These are the activations of a small neural network, seen along a few directions. Each row is one input.
In each table, some parts of the input vary, and every possible input appears once, in random order.
Descriptions start from the smaller parts, as in this example, which fits no table here: one of 4 places along a line, together with either a single point or one of 9 places around a ring or (one of 3 separate values, together with one of 5 places around a ring).
Shared parts are said once, and a part with two or three values counts as separate values.
(in the rows, 128 means zero)

Other details of the inputs vary at random and push rows far along two fixed directions, the same in every table; ignore that.

Rows:
row 1: [ 62 163 134 133 125 117 141 130 136  75 119]
row 2: [173 105 148 101 125 164  94 137 134 174 133]
row 3: [119 188 101 147 127 109 111 142 115  68 134]
row 4: [138 136 111 114  59  98 101 181 129 140 111]
row 5: [165  29 129 103 133 172 117 150 133 151 133]
row 6: [ 84 171  98 141 123 109 100 153 113  81 133]
row 7: [113  82 129 118 178 173 141 111 118  94 197]
row 8: [168 142 126 121  93  65 140 184 103 136 109]
row 9: [ 61 162 106 132 106 120 129 118 132  79 126]
row 10: [125 120 121 137  74  70 132 159 143 157  90]
row 11: [ 97 179 109 137 111 120 140 105 134  63 127]
row 12: [ 91 172 117 138 129  99 159 111 121  71 121]
row 13: [137 133 139 139  62  95 122 164 165 137  91]
row 14: [ 97 131 112 131 179 170 104  61 150 139 151]
row 15: [168  86 161 126 111 167 113 117 124 163 118]
row 16: [155  83 168 108 126 150 136 115 126 177 115]
row 17: [185 107 136 129 134 126 132  95 139 181 118]
row 18: [161 133 129 145  88  57 156 154 130 142  93]
row 19: [ 92 175 124 158 116 130 143 129 122  69 125]
row 20: [164  90 129 138 115 147  96 106 136 183 120]
row 21: [ 74 174 127 127 152 101 129 161 124  81 124]
row 22: [161  84  92 126  68 100 138 183 133  93 111]
row 23: [190  42 131 107 117 145 128 125 117 139 172]
row 24: [125 125 116 135  63  81 120 157 149 154  93]
row 25: [104 132 145 112 219 151 125 114 107 128 153]
row 26: [125 160 124 119 184 184 111 100 128 125 165]
row 27: [ 67 170 102 124 142  92 121 153 115  92 130]
row 28: [ 84 118 127 116 186 163 132  67 116 133 147]
row 29: [103 193 100 129 135 103 120 139 123  76 137]
row 30: [ 82 174 127 160 154  86 168 136 134  96 120]
row 31: [172 143 118 159  62  87 121 147 140 124  95]
row 32: [156  75 173 108 137 141 147 121 114 178 118]
row 33: [186 112 130 126 122 138 119  95 145 178 121]
row 34: [ 99 180 118 171 127 116 133 130 143  84 122]
row 35: [183  92 150 114 133 131 153 101 105 170 125]
row 36: [163  25 154  99 123 155 122 146 121 148 167]
row 37: [ 96 127 120 109 212 145 118 105  98 140 158]
row 38: [ 89 187 116 155 125 119 139 122 159  88 127]
row 39: [120 119 124 120  50  95 130 157 128 141  96]
row 40: [104 138 143 126 191 174 154  73 119 125 150]
row 41: [ 84 166 126 165 132 111 120 133 148  79 115]
row 42: [192 118 140 125 121 161 103 142 115 169 135]
row 43: [160  83 164 126 151 126 136 121 136 192 113]
row 44: [105 143 137 125 179 183 140  73 127 124 152]
row 45: [141 126 152 132  75  85 175 171 112 137  98]
row 46: [194 115 133 106 142 136 116 122 112 177 134]
row 47: [ 80 128  90 140 133 127 151 167 133  46 138]
row 48: [ 97 128 143 136 206 154 130  78 147 136 138]
row 49: [124 113 126 138  85  60 143 165 131 158  92]
row 50: [ 76 179 121 126 141 111 116 159 131  80 129]
row 51: [155  21 130  98 116 148 114 136 114 158 171]
row 52: [181 115 147 109 143 150 125 139 115 186 134]
row 53: [ 67 166 131 134 117 128 136 126 142  68 122]
row 54: [199 121 125 106 119 154 100 118 126 166 139]
row 55: [ 92  66  88 113 188 179 114 106 123 104 164]
row 56: [153 154 129 123  73 100 125 190 127 140 111]
row 57: [121 139 135 128 186 175  94 111 118 117 153]
row 58: [172 107 150 133 136 139 140 112 143 192 119]
row 59: [111 150 129 140 191 169 130  74 148 137 149]
row 60: [ 83 112 132 117 195 152 144  75 104 133 149]
row 61: [145 141 138 131  46 114 145 160 138 127 102]
row 62: [132 134 113 112  69  89 105 184 122 146 108]
row 63: [ 91 177 111 136 119 110 145 109 128  69 125]
row 64: [182 108 152 110 154 140 135 145 102 188 136]
row 65: [ 97 134 138 133 196 165 117  77 153 134 142]
row 66: [168 136 125 146  50 100 131 148 120 112  97]
row 67: [132 150 114 137 180 167 117  52 151 121 151]
row 68: [132 118 123 139  47 102 120 158 118 129  97]
Each input here is: one of 4 places along a line, together with either one of 2 separate values or (one of 3 separate values, together with one of 5 places along a line).
The inputs of row 24 and row 65 match in every part but the place on the line of 4. If row 37 is changed in the same way as row 24 into row 65, which row does it become? -> row 25
The inputs of row 47 and row 22 match in every part but the place on the line of 4. If row 61 is changed in the same way as row 47 into row 22, which row does it become? -> row 11
Which other rows does row 63 become when the place on the line of 4 takes its other values? List them by row number. -> row 1, row 39, row 44
A walk changes only the place on the line of 5. It starts at row 43 and steps to row 48. List the rest of the walk in order. -> row 65, row 13, row 41
Which other rows does row 46 become when the choice among 3 separate values takes its other values? List them by row number. -> row 12, row 17
A walk changes only the place on the line of 4. It starts at row 66 and steps to row 19. List the rest of the walk in order. -> row 15, row 68
Which other rows does row 48 become when the choice among 3 separate values takes its other values? List them by row number. -> row 16, row 21
Which other rows does row 47 become when the choice among 2 separate values takes its other values? List them by row number. -> row 7
